These are the activations of a small network on made-up records, seen along a few directions, one row for each record.
Records have a field called J. Each example row is followed by its value.
Records without J are marked missing.
The largest differences between rows may come from other fields.
Random noise pushes rows far along 2 fixed directions. That doesn't count. These rows show it; they differ only by the noise:
[-233 -218   50   83  248  236 -355 -348   73 -236  191  -92 -145 -155
   92 -192   97 -304  -23  214]
[-291 -276   27  202  282  229 -369 -444    4 -448  117  102  -70 -209
  -49 -190  145 -138  141  252]
[-183 -185  113  125   74   24  -37 -499 -226 -187 -103  131    0  -95
    5   56   85 -452  -39 -163]
[-267 -265   70  265  156   63 -128 -585 -245 -465 -129  323   60 -177
 -152    2  148 -209  170  -29]

[  16   44    0   -7   37   14  -77  -70 -134   58  -29   40   14   34
   25  102  -22  -13   96 -104] -> j15
[-223  -59   67 -131   94  280 -299 -206   28  110  345 -305 -248  -35
  290 -110   14 -592 -387  177] -> j13
[ -17  -87    6  -39  132  265 -128   27   88  -87  181  -90  -77  -31
  -47  -16  -94  106  -70  226] -> j17
[ -42  -73  -68  225  112  -35   31  -50    1 -374 -139  409  132 -126
 -319  -42   72  541  420  160] -> j8
[ -20   75   94 -128 -151  -80  262 -111 -156  334  -89 -242 -153   98
  105  176 -111 -528 -297 -438] -> j20
[ 109  -30 -190  265   15  -15    2   21  118 -290 -248  393  174  -93
 -331  -80   45  625  366  242] -> j2
[ -55  -47   27  151  -75 -171  198 -261 -159 -246 -242  316  227   16
 -156  141   75  120  120 -185] -> j11
[  23 -129  -60   77   10   28   14  -56 -123  -18  -26   58   26  -55
  -74   66   51  157  -20   11] -> j4
[  -9   90  -85   70  -83 -111   48   84  -64  -71  -81  118  137   -2
  -54   62  139  122   82   46] -> j3
[ 243  157  229 -179 -369 -402  424  -37 -323  472 -396  -60  110   65
  217  398 -106 -550 -322 -623] -> j14
[-142 -116   13   -1   78  250 -380  -86  120 -122  198   59 -138  -93
  -13  -61  -22  110   14  233] -> j10
[  -3  -67 -107  122   43  -37 -103   22   -7 -272  -79  172   98 -177
 -112  -37    6  338  300  124] -> j5
[  52  -22  -78  168   17  -23  -13   54  -85 -177 -155   98   95  -91
 -106   24   75  292  206   49] -> j18
[-384 -274  130  158   61  112 -168 -690 -233 -365  113  249 -137 -161
  -11   -8  114 -521 -141  -36] -> j6
[  52   65  162   -1 -201 -353  333 -118 -250   -7 -335  307  191  -56
 -174  209  -22  -71   64 -334] -> j14
[ 108  -71  -76  -28  -16   23   -7   57   72  200    4 -183  -64    8
  115    0    8   57 -151   38] -> j4
[  45    8   61  -76 -105 -187   58  -43 -207  176 -122 -105    7    4
  137   92  -85 -338  -69 -230] -> j12
[ -22   44  -26  351  -25  -57  203  -29 -248 -220 -364  513  309   31
 -322  178   71  348  373 -241] -> j19
[-139 -179  -16  239  101  -70  -59 -305 -312 -525 -208  520  235 -132
 -307  -16   68  225  473   46] -> j12
[-110 -155   79   -3  193  152 -215 -232   31 -241  207   26 -132  -64
   32 -157   -7 -275  -72  119] -> j16
[  70  -86  -10  153  -20  -76  176 -253 -371 -269 -302  446  214  -42
 -343  192    2  165  248 -266] -> j20
[ 405  245  -34 -142 -320 -253  471  217   42  613 -303 -122   87  189
  143  216 -187 -200 -300 -376] -> j2
[  38   38 -108  155  -81 -170  319   -6 -184  -98 -264  211  171   88
 -258  150   56  285  229 -128] -> j9
[ 272  138   99   53 -229 -284  571   74 -420  257 -482  285  216  232
 -172  450  -89  -72  -38 -634] -> j8
[  32  123  -38  -21   -7  -83   38  195  195  125   66 -137   33   54
   26  -81   36    2    0   94] -> j3
[-109   -3   78  226  -72 -209  180 -173 -291 -254 -265  446  119 -122
 -224   72  136  212  157  -85] -> j7
[ -79 -135  -47   49  177  148  -72 -100  149 -225  109   13   27  -36
  -21 -246  144   27  171  197] -> j18
[-110  -57   31  208   42 -108   17   10 -180 -333 -155  362  184    7
 -203   82   15  243  243    3] -> j1
[  81   30 -107  -54   11  -63  -79  154  201  -80    3    2   36  -78
  -52  -95  -27  186  114  137] -> j5
[  34 -150   13  -16  179  197 -142   37  155   -3  250 -110 -170  -65
  -88 -104  -40   27  -20  150] -> j17
[ 158  192  -14 -291  -57    8  -32  418  376  538  257 -565 -161  159
  288 -121 -123 -266 -277   60] -> j19
[  96   95  -13 -227  -27   24 -118   74   92  300  126 -258  -98   80
  210   31  -75 -176 -123  -94] -> j15
[   5  -47  104 -160   90  158  -40  -94   35  100  363 -266 -202  -76
  265 -124  -24 -300 -165  171] -> j6
[-113 -151  -29  250   -4  -92  170 -197 -181 -472 -232  547  196  -90
 -438   35   66  405  483   -8] -> j10
[ 143   55  205 -179 -151   45   83  205  110  366  166 -147 -144  129
  209  -18 -102 -358 -302 -134] -> missing
[ -92  -10   -3  -23  153  128 -145  105  176  -67  272 -109 -237  -64
    3 -299  101  190   35  444] -> j11
[   7    3   25  -15  171   30  -80  187  126  -69  157  -12   -6  -31
   38 -104  -45  176  176  220] -> j1
[-195 -106    7   81   34  113 -210 -116   30 -347   48  182  -67 -158
  -37 -230  175  197   88  318] -> j7
[ -89  -18  112  180  -27 -109  219 -428 -476 -392 -271  501  228    8
 -263  279  -26  -10  120 -280] -> j16
[   5  -12  -80 -261   60  137 -365  211  429  204  389 -568 -275    2
  307 -265  -26 -222 -286  286] -> j13
[-168 -124  -98   47  251  345 -316   18  299 -254  175 -112  -59   36
  -52 -268   41  214   38  362] -> j9

Here are new rows. What is J for each?
[  71  -33   97 -230   68  175  -65   98  220  434  300 -424 -313   41
  221    6 -117 -392 -344  -33] -> j17
[   0   77  -18  -33  -65  -24  267   88  -40  182  -70  -79   49  188
   40  110  -34  -19  -67 -156] -> j9
[  34   59   38 -230    5   81   -4   90  113  332  207 -411 -227   96
   99  -48  -76 -365 -266  -93] -> j20
[ 168   79  -26 -140 -172  -88   34  247  151  378  -67 -236  -56   83
  171   30  -74 -189 -324 -119] -> j2
[  40 -141  110  142 -164 -232  330 -301 -393  -41 -270  308   92   15
 -312  334  -24 -139  -51 -454] -> j17
[ -20 -202   15  195   14  -73  282 -266 -225 -254 -172  426  150 -119
 -342  140   -4  190  282 -161] -> j17
[-132 -116  -28   83  127  153 -136 -249  -96 -131   30   44  -10 -113
  -71   -1   53  -28   89   21] -> j20
[  70   65   32  -14  -12 -103    5   67  -17 -166 -100  141  171 -130
 -111   29   23  291  205  153] -> j14
[ 218  150 -119  245 -161 -224  391  105 -129    0 -384  373  266   26
 -279  195  -69  480  243 -118] -> j2
[ -54 -263   75  198  -77 -126  174 -443 -365 -243 -268  458  134  -70
 -346  287   48  -66   55 -317] -> j17
[ -80 -145  -49   78   99   20    8 -145   11 -252  -51  140   55  -53
 -117 -143  170   45  183   82] -> j18
[ 208  231  -93 -136 -238 -230  229  299  -96  292 -172  -89   98   99
   80  227 -108  -47 -154 -307] -> j5
[-256  -48   -2  149   79   77   24 -287 -231 -299  -56  245   12  -31
 -248   86    9   42   60  -73] -> j20
[ 171   71  -24 -135  -74 -145  198  199   40  234 -114  -28  114   90
  101   74 -103 -187  -63 -234] -> j5
[-213 -220   11  274  186  -37 -272 -352   -9 -644 -108  473  141 -280
 -238  -57  205  404  443  245] -> j14
[-242 -107  140 -240   56  308 -315 -189  304  143  551 -556 -524  -64
  490 -246  -97 -668 -496  255] -> j6
[ -76   -9  -56 -116   59   85 -292   29  215  -29  141 -181 -133    5
   62 -136  -65   40  -16  105] -> j15
[ -67   27  -11  199   70 -106   45  -41  -49 -307 -108  287  132 -146
 -221  -73  107  446  265  201] -> j7
[ 102   76   66  -86  -49 -128  100   85  120  143  -10 -139    4    7
   11   19  -47   10  -61  -26] -> j14
[ -49   -2   51  -14 -116  -36  280 -159 -279  -34 -101  127   63  102
   13   77  129 -310  -94 -219] -> j18
[  64   43 -157  256   17   -1    2  179  112 -111 -105  220   87  -57
 -194  -42  -11  594  239  231] -> j2
